Each row below holds a small network's activations on one input, seen along a few directions.
In each table, some parts of the input vary, and every possible input appears once, in random order.
A made-up example of a description, with smaller parts first: one of 5 places around a ring, together with either a single point or (one of 2 separate values, together with one of 4 places along a line) or one of 11 places around a ring.
Shared parts are said once, and a part with two or three values counts as separate values.
In the rows, zero is written as 128.

Other details of the inputs vary at random and push rows far along two fixed directions, the same in every table; ignore that.

A family of inputs:
r1: [134  91 157 153 166 179 110 105 114 123  89 168 100 176]
r2: [ 65 149 155 128 100 149 136 178 104 152 163  51  95 137]
r3: [151  73 158 132 151 139 162 136 140 142  78 172  70 138]
r4: [233 119 112  47 165  96 146  81 163 132 124 178 188 136]
r5: [168 127  50 126 159  80 102  78 180 112 119 181 224 104]
r6: [ 44 138 121 188  75 117 131 165 138 145 142  72  72 100]
r7: [202 160 108  34 148 106 135  83 147 132 142 133 206 136]
r8: [137  78 152 138 165 166 142 120 123 136  79 158  95 148]
r9: [159 204  85  83 112  88  84 110  98 127 157 139 209 110]
r10: [104 138 156 125  71  98 168 211  53 134 189 119  54  95]
r11: [132  54 153 157 163 134 147 151 152 140  91 179  81 136]
r12: [ 53 165 133 193  80 129 120 175  99 119 130  81 101  89]
r13: [221 100 103  72 181  96 134 100 174 126 131 184 200 136]
r14: [ 51 148 130 161 100 153 118 182  88 154 155  74  97 111]
r15: [133 227  76  99  47  67 107 134 132 119 180  91 211  43]
r16: [ 85 167 170 130  82 140 126 161  81 146 155  69  76 157]
r17: [134  92 168 141 167 182 118  85 121 117  87 151 105 195]
r18: [115  62 140 172 177 140 132 152 133 132  88 179  95 140]
r19: [190 148  90  75 148  86 124 102 130 129 119 177 199 107]
r20: [189 101  69 103 194 120 104  26 210 105 100 176 222 135]
r21: [133 236  89  77  69  99 110 114 131 114 191  57 222  84]
r22: [ 69 167 150 124  96 154 142 147  91 147 132  53  89 134]
r23: [ 76 170 159 145  73 130 118 166  83 147 142  88  71 130]
r24: [ 77 155 155 162  72 135 143 170 117 126 148  59  86 112]
r25: [148  91 178 126 166 178 130 102 125 120  99 149 102 207]
r26: [127 184  46 114 115  95  89  88 156 124 160 113 229  90]
r27: [183  67 147 131 139 109 159 167 102 110 116 197  52 130]
r28: [125  55 145 165 186 167 144  91 190 120  87 140  91 177]
r29: [118  62 156 145 181 167 131 116 143 128  91 142 111 162]
r30: [ 55 136 131 170  85 130 140 160 137 146 154  52  74 127]
r31: [122  75 145 188 164 173 125 109 151 102  73 167 108 134]
r32: [123  83 154 171 164 175 133  86 160  97  75 147 111 149]
r33: [168 201  80  51  62  47 114 171  59 122 237 128 178  57]
Each input here is: either one of 3 separate values or (one of 5 places along a line, together with one of 6 places around a ring).
Which other rows does r8 become when the place on the line of 5 takes its other values? List them by row number.
Answer: r1, r14, r26, r31
Start at r8 and move only the place on the ring of 6, one step at a time. The first step leads to r22. Which rows follow, in order?
Answer: r7, r4, r3, r19

A family of inputs:
r34: [ 68  94 182 178 122 168 148 168 103 138 110 101  31 154]
r35: [215  68 149  90 161  97 160 150 110 122 121 222 100 131]
r36: [162  83 128 135 176 143 125  87 165 114  89 174 145 149]
r37: [160 170  95  85 117 101 115 108 133 126 154 126 191 110]
r38: [ 67  46 199 211 153 193 156 156 125 132  71 125   4 176]
r39: [159 169  96  86 118 103 113 108 132 125 152 127 192 110]
r40: [ 42 182 127 159  74 140 117 159 103 143 156  43 106 113]
r41: [ 53 183 133 149  71 135 123 167  92 143 161  49 100 113]
r42: [151  81 120 146 179 145 122  81 179 114  85 168 151 149]
r43: [162  82 127 134 176 141 127  88 167 115  91 174 144 150]
r44: [102 171 153 108  52  91 153 227  39 150 191  95  57  91]
r45: [157 210  79  62  93  83 106 116 118 132 182 104 217  90]
r46: [155  82 123 141 178 143 124  84 173 115  87 170 148 149]
r47: [137 171  82 109 122 110 102  92 153 122 142 114 207 107]
What do these inputs look like to the network?
Answer: one of 2 separate values, together with either a single point or one of 6 places along a line
The inputs of r34 and r45 match in every part but the choice among 2 separate values. If r46 is changed in the same way as r34 into r45, which row does it become?
Answer: r40
Which other rows does r36 become when the choice among 2 separate values takes its other values? List them by row number.
Answer: r43

A family of inputs:
r48: [223 166  87  37 143  87 117  84 136 126 142 167 230 114]
r49: [214  33 109 135 215 116 130  78 198  95  79 242 167 143]
r50: [167  69 151 146 197 165 122  74 162 100  62 191 136 172]
r51: [131  60 178 149 162 162 163 138 140 134  88 143  54 170]
r52: [126 180 118  98  84  98 116 149 107 131 189  93 142 114]
r53: [ 94  66 161 190 164 187 128 108 165 122  79 130  79 168]
r54: [104  53 156 192 161 154 141 147 132 119  87 164  61 143]
r55: [196 151  77  64 152  86 112  84 158 128 128 173 235  95]
r56: [ 62 194 135 145  80 146 115 145  95 127 153  51 127 120]
r57: [204 167  94  60 130  90 102 106 119 117 159 167 213 116]
r58: [202 167  85  45 150  95 108  80 141 136 140 160 237 122]
r59: [105 169 114 140  93 129 118 108 139 125 135  83 147 124]
r60: [110  62 169 174 166 168 136 145 112 124  92 158  59 171]
r61: [101 167 122 126 107 137 117 114 132 114 147  75 156 123]
r62: [111 161 110 115 106 115 115 145 108 131 170  96 143 116]
r63: [ 84 207 135 107  65 123 129 173  68 153 168  58 113 113]
r64: [112 172 117  95 103 118 130 137 127 151 162  75 152 121]
r65: [101 168 125 140  98 134 108 116 118 125 121  95 136 127]
r66: [ 98 184 107 114 100 120 111 140  93 146 160  89 146 122]
r67: [ 83  85 185 172 123 163 146 173  96 133 126 111  26 157]
r68: [ 54 189 119 139  61 116 134 179 110 157 166  38 114  87]
r69: [ 49 194 120 138  55 110 130 178 110 158 173  35 109  89]
r70: [185  61 127 138 215 164 114  55 183 108  55 214 167 166]
r71: [107 174 116 119 105 119 109 149  87 132 162 106 139 121]
r72: [115 159 117 127  86 102 123 160 108 128 164 109 131  93]
r73: [ 60  98 176 187 126 166 145 172 104 151  92 111  44 142]
r74: [140 179 120  81  86 102 133 137 107 130 183  94 140 115]
r75: [173  50 132 154 195 136 125 104 152 107  71 228 127 149]
r76: [196  50 139 104 210 145 144  80 180 128  76 195 147 170]
r77: [206 150  60  54 160  88 103  68 164 122 151 161 246 117]
r78: [ 98  66 152 188 163 159 135 137 128 131  77 163  65 151]
r79: [103  46 155 193 162 152 143 145 141 119  90 163  60 144]
r80: [135  62 183 143 156 164 156 140 112 124  97 156  47 166]
r81: [101 161  88 131 104 101 120 136 138 135 158  97 156  93]
r82: [111 173 120  94 105 122 127 138 112 152 155  82 150 120]
r83: [188  57 131 136 197 150 125  52 194  97  54 197 153 166]
r84: [128  56 178 163 156 159 148 146 129 122 106 155  51 170]
r85: [196 143  54  83 157  81 108  74 166 118 135 179 238  95]
r86: [129  57 174 162 151 152 157 144 121 120  87 169  47 143]
r87: [122 164 115 112  93 102 137 150 121 137 148 100 138  91]
r88: [105  74 168 187 155 175 133 107 145 116  66 139  70 167]
r89: [194 157  79  84 118  73 118 110 148 113 163 161 209  87]
r90: [ 75 196 135 127  51 112 131 188  65 139 173  68  97  87]
r91: [ 38 104 176 190 119 178 142 176  85 151 114  85  23 161]
r92: [127 163 119 109  85 100 135 149 106 128 162 108 129  91]
r93: [103  44 157 198 159 149 143 145 151 118  92 162  53 148]
r94: [124 166 119 114  77  96 138 150 113 127 168 102 124  94]
r95: [ 57  89 165 184 131 167 144 162 121 146 116  89  38 163]
r96: [118  55 174 182 151 155 140 154 115 119  83 178  49 149]
r97: [126 181 120  90  88 106 134 142 118 142 169  81 140 117]
r98: [198  51 134 131 214 154 132  48 204  89  69 201 169 174]
r99: [218 157  72  66 133  68 107  95 144 108 154 186 235  87]
r100: [225 163  82  47 138  81 104  90 133 115 164 176 233 112]
r101: [214 151  69  57 156  86  99  81 144 111 155 175 241 113]
r102: [ 81  93 187 160 126 168 158 169  99 146 105 101  27 158]
r103: [ 82  86 181 184 108 151 164 177 107 131 115 112  19 134]
r104: [ 57 202 125 144  64 135 120 141 115 125 175  29 132 117]
r105: [214 160  74  36 151  82 113  71 176 130 155 149 249 120]
r106: [222  60 130 110 203 124 138  82 165 112  59 242 157 146]
r107: [ 99 150 112 143 105 113 115 155 105 127 146 119 130 101]
r108: [ 62 101 170 203 114 172 140 130 139 125  92  90  46 162]
r109: [ 86 174 106 138 101 144 109 115 141 134 149  70 160 113]
r110: [107 171 115 131  69  94 123 164 111 130 175  95 128  92]
r111: [113  53 165 175 168 162 143 141 137 123 102 149  59 170]
r112: [ 84  71 161 189 161 193 130 115 151 124  77 123  78 161]
r113: [ 99  51 145 188 167 155 144 134 151 128  83 153  66 145]
r114: [194 161  81  75 151 108 105  55 166  97 136 147 246 119]
r115: [134 182 127  84  92 112 127 146  83 132 168 104 137 114]
r116: [ 91 158  97 143  99 105 121 142 135 137 158  91 135 100]
r117: [ 91 167 115 140 112 149 104 117 129 133 136  85 154 118]
r118: [ 74 200 120 132  48 105 142 186  99 149 171  45 110  81]
r119: [215  40 124 120 216 127 128  75 187 104  92 228 156 173]
r120: [110  55 161 169 166 158 154 135 152 137  78 149  70 144]
r121: [107 168 125 132  87 110 116 163  86 129 154 118 123 101]
r122: [212  43 120 115 218 132 141  72 191 119  61 230 169 143]
r123: [192  70 136 142 198 150 116  54 172 106  50 217 151 171]
r124: [ 87  99 185 155 112 159 159 170  97 135 132  95  23 153]
r125: [125 175 123 109  86 104 126 150  86 128 154 119 131  97]
r126: [109 177  96 104 102 105 113 131 131 142 175  82 162 119]
r127: [ 74 195 126 129  55 111 136 185  87 149 161  55 107  83]
r128: [203 150  65  59 160  93 104  70 154 124 146 165 238 119]
r129: [ 86 160 104 140 103 115 117 147 109 136 146 101 133 100]
r130: [123 180 128 105  93 115 112 154  79 132 167 111 136 120]
r131: [ 87 205 139 102  61 120 125 174  55 143 181  65 102 109]
r132: [110 176 123  95 106 124 124 140 104 151 151  88 148 123]
r133: [197 162  86  69 131  81 120 103 141 125 132 167 213  92]
r134: [120 167 115 117  85  98 139 149 128 137 153  95 132  95]
r135: [136 176 118  82  96 108 131 140 114 143 163  89 154 113]
r136: [ 53 106 173 201 134 193 122 141 113 138  86 103  57 158]
r137: [137  58 182 143 157 162 158 137 120 125 100 156  47 167]
What do these inputs look like to the network?
Answer: one of 6 places along a line, together with either one of 3 separate values or (one of 2 separate values, together with one of 6 places around a ring)
The inputs of r107 and r54 match in every part but the place on the line of 6. If r132 is changed in the same way as r107 into r54, which row does it become?
Answer: r82
The inputs of r88 and r123 match in every part but the place on the line of 6. If r102 is changed in the same way as r88 into r123, which row does it become?
Answer: r63
Which other rows does r59 become when the choice among 3 separate values takes its other values? List them by row number.
Answer: r98, r109
Which other rows does r61 become when the choice among 3 separate values takes its other values? List them by row number.
Answer: r83, r112
Which other rows does r55 become when the choice among 2 separate values takes its other values? List them by row number.
Answer: r132
Start at r94 and move only the place on the line of 6, one step at a time. The first step leads to r103. Which rows follow, in order?
Answer: r92, r86, r90, r125
Which other rows does r125 become when the place on the ring of 6 takes its other values? List them by row number.
Answer: r73, r75, r78, r106, r121
